A small network was shown many inputs. Here are its activations along a few directions, one row for each input.
Each table varies a few parts of the input and shows all the possible inputs, shuffled.
A made-up example of a description, with smaller parts first: one of 2 separate values, together with either a single point or one of 9 places around a ring or (one of 6 places along a line, together with one of 8 places around a ring).
Shared parts are said once, and a part with two or three values counts as separate values.

Other details of the inputs shift rows strongly along two fixed directions, in all tables alike. That doesn't count.

Table:
row 1: -31,54,122,66,-2,-7,-152,63,44,-3,121,-25,18,48,-185
row 2: -74,36,-9,72,-66,255,-15,211,56,22,-150,-101,-338,258,-95
row 3: 167,134,-22,-213,-8,4,256,22,-40,50,5,-21,100,-257,122
row 4: 9,143,-3,-159,48,302,203,219,4,134,-38,-142,-244,-46,-112
row 5: 175,45,-7,-156,21,-312,214,-313,-140,1,119,67,394,-452,237
row 6: 109,86,-233,-218,26,215,336,149,-165,97,-237,-109,-167,89,105
row 7: -38,83,98,-11,-29,296,-17,194,134,76,22,-27,-253,156,-186
row 8: -212,-97,159,367,-65,-20,-485,110,128,-170,35,6,-119,331,-221
row 9: -53,60,74,-26,37,218,17,298,151,130,-11,-145,-223,141,-257
row 10: 34,86,-110,-81,-44,211,222,203,-73,81,-231,-179,-260,165,-51
row 11: 126,99,-228,-285,7,250,488,21,-267,137,-218,-163,-238,-76,197
row 12: -347,-328,267,550,-15,-302,-831,-100,216,-232,205,87,82,406,-327
row 13: -38,12,67,-133,63,239,124,185,149,160,-50,-127,-312,3,-135
row 14: 220,60,-68,-357,37,-7,495,-165,-55,158,-63,-43,36,-498,295
row 15: 29,-50,-6,169,-60,-309,-190,-198,-72,-156,35,134,277,91,63
row 16: -95,-154,54,377,-21,-257,-551,-128,63,-237,191,235,237,348,-48
row 17: -43,-135,41,276,-50,-295,-356,-272,-143,-182,140,109,247,210,-43
row 18: -78,12,-58,67,-21,68,-30,16,-83,-19,-79,-82,-93,157,-49
row 19: -77,26,-23,46,-20,242,-1,269,81,-11,-154,-73,-313,151,-21
row 20: 61,35,-12,-30,-13,-281,-25,-333,-173,-47,197,131,419,-223,94
row 21: 40,89,44,-57,-37,5,40,-50,-57,59,80,-6,58,-37,-64
row 22: -72,-73,128,182,-8,-151,-353,-250,-58,-99,315,161,243,82,-125
row 23: 104,38,42,-88,9,-180,117,-342,-131,-82,159,129,255,-420,211
row 24: 76,96,-95,-66,-54,175,236,136,7,47,-203,-19,-220,41,147
row 25: -44,-12,73,179,-60,-32,-206,89,97,-118,-59,48,-63,143,26
row 26: 94,42,-117,-59,-20,176,116,228,-9,40,-169,-26,-184,253,29
row 27: 77,53,106,-67,7,-157,91,-293,-142,-57,138,74,174,-345,120
row 28: 84,5,-39,-233,62,52,285,-92,2,117,-3,-38,-54,-324,132
row 29: -54,-170,78,315,-28,-434,-407,-207,-4,-196,95,130,368,68,-29
row 30: 136,109,-68,-281,-9,322,362,73,-35,125,-27,24,-199,-133,115
row 31: 66,-4,78,3,-28,-186,-52,-284,-166,-42,226,116,289,-92,30
row 32: -67,-76,-12,211,3,-280,-277,-119,-107,-175,32,55,260,74,-30
row 33: -144,-59,81,52,70,57,-174,87,138,81,105,-74,-114,97,-243
row 34: -210,-218,152,453,-26,-391,-601,-162,29,-222,157,64,252,258,-249
row 35: -184,-128,24,103,27,149,-166,331,161,61,-164,-201,-309,367,-306
row 36: 99,12,-76,-217,66,-33,208,-76,44,98,14,-11,100,-294,137
row 37: 80,2,-15,-53,-5,-249,-32,-338,-202,-51,226,165,417,-177,118
row 38: 19,111,-5,-103,11,229,38,260,191,34,-12,-26,-122,33,-81
row 39: -136,-41,-13,164,34,218,-210,417,266,1,-159,-67,-255,379,-200
row 40: -108,-86,-39,-25,36,200,31,225,122,78,-181,-124,-328,110,-27
row 41: 152,29,-42,-152,40,-309,199,-383,-121,-36,141,120,414,-498,281
row 42: -26,47,-72,-204,87,236,170,279,128,216,-87,-164,-197,18,-134
row 43: 157,129,-17,-207,-46,97,333,-58,-2,65,-10,69,16,-236,176
row 44: 4,91,13,-76,2,102,81,-36,-63,73,75,-24,-12,-55,-55
row 45: 107,38,17,-95,-28,-169,128,-384,-144,-50,162,171,270,-358,217
row 46: -222,-214,214,435,-36,-383,-578,-260,33,-247,173,115,214,148,-116
row 47: -35,-1,-15,92,-25,4,-43,112,-65,-46,-118,-104,-91,129,-103
row 48: 254,79,-72,-260,-40,-251,329,-378,-268,8,142,161,405,-426,351
row 49: -190,-244,88,350,30,-293,-581,-75,179,-164,97,117,205,234,-133
row 50: -84,-79,2,180,-40,85,-237,46,55,-83,25,79,-136,294,-22
row 51: 61,-17,97,-10,-30,-126,-11,-320,-139,-47,212,170,191,-162,87
row 52: 88,88,-100,-75,-10,218,195,354,28,57,-273,-127,-241,118,-1
row 53: 15,65,-129,-4,-25,131,71,166,45,11,-161,-13,-124,162,52
row 54: -50,12,-104,62,-5,51,-55,114,-23,-29,-119,-45,-28,244,-75
row 55: 105,149,23,-196,-6,313,273,255,146,92,-86,-52,-243,-85,10
row 56: -54,-33,66,-13,55,17,-51,88,96,114,60,-92,-69,33,-187
row 57: 7,23,43,-64,44,90,84,3,87,35,52,4,-50,-147,5
row 58: -59,-111,64,219,-54,-118,-251,-189,-82,-138,86,95,40,179,19
row 59: -30,-126,-26,58,22,-54,-107,130,87,23,-138,-63,-26,120,-61
row 60: 274,78,-59,-280,-49,-165,435,-423,-243,10,105,197,302,-513,424
row 61: 143,133,-94,-238,-13,58,300,-50,-26,58,13,64,97,-229,175
row 62: -145,-3,110,111,57,89,-200,123,136,40,121,-54,-94,133,-267
row 63: 200,88,-34,-170,-46,-280,228,-350,-188,-14,136,134,408,-390,266
row 64: -187,-82,24,172,19,-21,-185,58,8,-44,-41,-98,-72,170,-155
row 65: -247,-269,75,349,37,-350,-597,-104,85,-160,109,64,247,270,-232
row 66: 166,49,-77,-296,49,-15,348,-15,-19,167,-41,-83,62,-326,155
row 67: 36,52,-93,-59,-45,77,201,-44,-98,3,-123,-7,-104,-57,194
row 68: -134,-73,-43,139,32,-5,-176,172,60,-31,-107,-78,-23,237,-173
row 69: 199,41,17,-175,11,-290,310,-432,-143,-16,104,116,357,-576,345
row 70: -182,-130,79,265,-7,-58,-341,52,130,-117,20,37,-58,193,-93
row 71: -8,107,-139,-161,6,304,321,267,-105,108,-263,-234,-353,15,7
row 72: 34,43,-48,-69,-13,205,225,245,85,87,-262,-101,-283,15,77
row 73: -21,62,23,-4,25,8,-92,80,33,5,94,-8,87,0,-121
row 74: 13,-94,-21,-22,-1,-106,67,-73,9,24,-127,-12,-9,-130,164
row 75: 109,66,-112,-98,-42,220,243,144,-17,59,-172,2,-261,99,166
row 76: -57,66,-20,-73,62,212,30,299,148,137,-27,-112,-143,101,-206
row 77: 76,104,-71,-197,4,321,167,250,122,92,-3,37,-171,96,-10
row 78: -161,-89,-61,-23,55,174,35,222,44,101,-167,-213,-304,163,-144
row 79: -7,67,-89,-1,19,232,49,354,107,11,-212,-64,-258,184,-14
row 80: -2,-33,150,53,28,-249,-64,-319,-59,-64,201,92,222,-255,37
Each input here is: one of 2 separate values, together with one of 5 places along a line, together with one of 8 places around a ring.
Changing only the choice among 2 separate values turns row 54 into row 20. The same change can be made to row 25. Which row results? -> row 55
Changing only the choice among 2 separate values turns row 71 into row 4. The same change can be made to row 34. Which row results? -> row 9
Change only the choice among 2 separate values in row 10. List by row number the other rows that result. -> row 21
Change only the choice among 2 separate values in row 33. List by row number the other rows that result. -> row 78
Change only the place on the line of 5 in row 54. List by row number the other rows that result. -> row 6, row 32, row 65, row 68

Table:
row 81: -92,-61,-29,101,68,-13,-301,6,-16,-16,160,-58,49,304,-224
row 82: -13,-76,-18,-53,57,-405,128,-445,-393,-56,63,-61,287,-541,239
row 83: -180,1,173,218,-16,8,-341,-23,111,19,222,-57,-45,229,-384
row 84: 0,142,-80,-306,89,367,609,368,-16,304,-341,-348,-494,-282,-43
row 85: 165,179,-197,-291,-27,396,606,262,31,181,-445,-238,-498,-188,263
row 86: -135,-31,68,254,-51,125,-320,106,-89,-187,82,69,-127,322,-171
row 87: -16,-33,-207,-365,152,368,490,334,-21,321,-324,-294,-494,-14,6
row 88: -141,-39,45,264,-54,110,-340,51,-15,-113,92,57,-130,383,-110
row 89: -196,-35,110,192,58,31,-316,31,-115,-85,200,-41,-46,205,-324
row 90: 173,52,-24,-100,33,-363,218,-264,-27,-89,22,134,519,-514,280
row 91: 151,186,-160,-311,-32,431,585,312,-18,93,-457,-240,-509,-208,212
row 92: 45,-122,-144,-82,107,-419,130,-388,-269,29,23,-19,351,-357,231
row 93: 23,113,-11,233,-104,35,-238,154,92,-147,-3,183,87,356,-59
row 94: -65,42,149,300,-96,112,-253,46,49,-197,83,116,-104,276,-119
row 95: 91,-68,-99,-14,-29,-391,136,-428,-397,-194,-20,30,259,-486,424
row 96: 88,94,-198,-384,129,357,589,367,94,355,-379,-344,-355,-111,-58
row 97: 199,48,-158,-22,-39,-443,173,-326,-203,-167,-133,187,494,-406,418
row 98: 466,61,-47,-565,2,278,838,634,-52,326,-602,-415,-609,-148,215
row 99: -33,-12,71,52,46,61,-308,58,215,25,281,43,76,207,-261
row 100: 160,204,-226,-404,84,387,492,473,148,144,-339,-84,-275,-116,190
row 101: -189,5,98,261,-85,43,-275,9,-103,-144,32,-39,-96,290,-276
row 102: -81,43,200,175,-38,152,-306,81,83,-150,217,206,-45,173,-139
row 103: 121,137,-177,-430,164,399,548,477,162,254,-267,-249,-216,-211,-5
row 104: 30,-70,-126,-95,137,-444,146,-298,-304,-61,15,-13,502,-383,238
row 105: 158,6,12,-108,41,-296,179,-444,-218,-171,68,138,311,-638,439
row 106: -108,48,228,103,14,98,-280,37,80,-45,297,62,27,47,-296
row 107: -55,-45,183,126,-85,78,-260,14,283,-23,232,151,-35,241,-193
row 108: -158,-138,-30,32,-59,114,-11,178,73,80,-261,-162,-294,254,-89
row 109: 33,35,3,223,-85,49,-237,38,114,-88,15,192,-21,363,-37
row 110: -23,32,134,126,-67,22,-273,93,300,-44,228,163,32,285,-202
row 111: 53,64,-115,-191,95,387,167,413,300,123,-218,-52,-348,134,57
row 112: 151,-132,-89,-27,-78,-368,176,-490,-171,-82,-49,143,296,-363,462
row 113: -6,103,124,111,-92,7,-244,175,247,-61,219,152,148,210,-178
row 114: -179,16,212,190,13,38,-290,21,44,-69,181,-38,-45,170,-454
row 115: -24,57,146,-5,-6,196,62,245,236,13,-68,-49,-229,-118,-91
row 116: 122,-88,-54,-176,157,-331,170,-351,-73,31,93,71,417,-509,231
row 117: 96,176,-99,-439,122,446,607,305,68,351,-266,-275,-440,-368,118
row 118: -79,22,160,178,-31,136,-300,32,156,-88,234,197,-64,236,-82
row 119: 7,90,25,115,-25,92,-309,197,163,-91,169,246,116,265,-70
row 120: 129,-93,-202,-47,3,-420,119,-385,-290,-94,-70,114,327,-313,435
row 121: -32,-81,108,101,-27,97,-313,4,163,-74,220,275,-38,284,-53
row 122: 52,98,-275,-344,22,346,637,351,-43,272,-538,-340,-421,13,125
row 123: -71,98,263,183,-81,112,-235,62,178,-101,213,106,-33,99,-242
row 124: 53,-177,16,-176,103,-319,123,-400,-86,48,128,98,344,-503,222
row 125: -215,-38,103,184,39,62,-328,-10,-42,-17,176,-61,-60,268,-300
row 126: 86,-18,-209,-51,19,-476,92,-287,-262,-192,-70,113,423,-260,376
row 127: -38,-72,81,196,-100,83,-243,-21,124,-89,58,174,-98,389,-43
row 128: 143,-128,-53,-152,38,-285,126,-433,-112,-64,59,217,292,-440,429
row 129: -38,-51,-77,202,-23,62,-315,54,15,-117,50,86,-25,433,-75
row 130: -129,52,-1,224,-74,-48,-315,116,-36,-122,-28,3,117,407,-232
row 131: 238,-29,298,212,-117,-85,-300,129,-56,-1,68,69,-48,460,-244
row 132: -55,18,-70,230,-68,59,-338,221,-17,-139,28,104,71,415,-93
row 133: 85,-68,-118,-12,-45,-402,133,-474,-339,-113,-3,38,252,-417,467
row 134: 17,137,-214,-271,-22,326,610,279,-94,290,-466,-379,-526,-89,151
row 135: 5,-72,28,-30,33,-441,216,-470,-204,64,77,-48,299,-553,215
row 136: 99,156,-222,-399,110,312,676,440,33,289,-360,-338,-249,-185,-24
row 137: -55,26,105,283,-99,103,-239,-26,97,-131,71,118,-99,313,-82
row 138: 34,-38,124,-102,88,-309,90,-387,-168,-53,142,43,349,-654,200
row 139: -170,-121,73,201,-84,16,-291,-47,-15,-46,16,21,-70,403,-200
row 140: 10,115,38,-101,-10,312,210,300,282,181,-156,-128,-364,-98,-31
row 141: 8,7,36,109,-8,123,-314,103,186,-69,179,256,6,312,-78
row 142: 140,-13,-6,-90,26,-302,155,-476,-157,-94,85,151,311,-555,460
row 143: -66,-108,131,22,3,99,-293,0,159,38,302,98,29,162,-236
row 144: -142,-128,144,137,0,-6,-322,-42,130,35,191,-8,-4,296,-380
row 145: -177,-3,75,273,-100,-12,-262,-82,-52,-79,35,-32,-82,322,-202
row 146: -11,36,81,85,-13,42,-342,155,180,-18,290,50,212,171,-283
row 147: 24,-47,-72,-5,-62,-455,233,-482,-419,-108,-80,-53,256,-504,329
row 148: -125,-4,-9,127,27,23,-339,152,-46,-46,129,-29,144,308,-310
row 149: -90,-11,-19,187,-64,-24,-238,-17,-9,-62,-20,-33,-3,391,-171
row 150: -94,53,88,116,3,-11,-321,145,121,-45,135,-53,161,288,-417
row 151: -162,-159,41,110,37,11,-352,-35,-25,8,198,-14,-26,314,-243
row 152: -97,-19,93,103,25,-18,-299,16,144,-15,152,-44,63,307,-395
row 153: 167,86,-114,-467,-9,429,704,321,164,346,-329,-169,-420,-284,195
row 154: -55,103,-193,-138,-14,229,270,455,18,115,-435,-242,-258,181,-42
row 155: 73,-199,-144,-23,-15,-413,88,-458,-263,-111,17,108,256,-282,415
row 156: -94,65,250,212,-73,69,-333,35,275,-54,262,119,-55,217,-233
row 157: 81,97,-68,-176,13,312,263,371,322,192,-216,-115,-270,-23,-19
row 158: -145,20,215,131,8,104,-371,44,202,12,319,29,-26,187,-308
row 159: 188,-45,-143,-9,-34,-414,175,-429,-161,-118,-95,157,362,-346,430
row 160: -33,-95,-34,-54,91,-420,120,-458,-293,-5,68,-43,253,-432,261
row 161: -108,-160,10,202,-48,112,-341,39,8,-92,83,118,-113,439,-95
row 162: 10,-192,-4,-70,33,-430,155,-431,-155,96,61,-1,308,-431,163
Changing only one part turns row 149 into row 122. The same change can be made to row 131. Which row results? -> row 98
Changing only one part turns row 125 into row 160. The same change can be made to row 118. Which row results? -> row 142
Changing only one part turns row 117 into row 158. The same change can be made to row 159. Which row results? -> row 109
What is each input in this table made of? -> one of 2 separate values, together with either a single point or (one of 5 places along a line, together with one of 8 places around a ring)
Change only the choice among 2 separate values in row 128. List by row number the other rows that result. -> row 121
Start at row 107 and move only the place on the ring of 8, one step at a time. The first step leads to row 121. Which rows follow, in order? -> row 127, row 161, row 139, row 151, row 144, row 143
Start at row 154 and move only the place on the ring of 8, one step at a time. The first step leads to row 126. Which rows follow, in order? -> row 97, row 100, row 90, row 103, row 136, row 104
Change only the choice among 2 separate values in row 133. List by row number the other rows that result. -> row 88
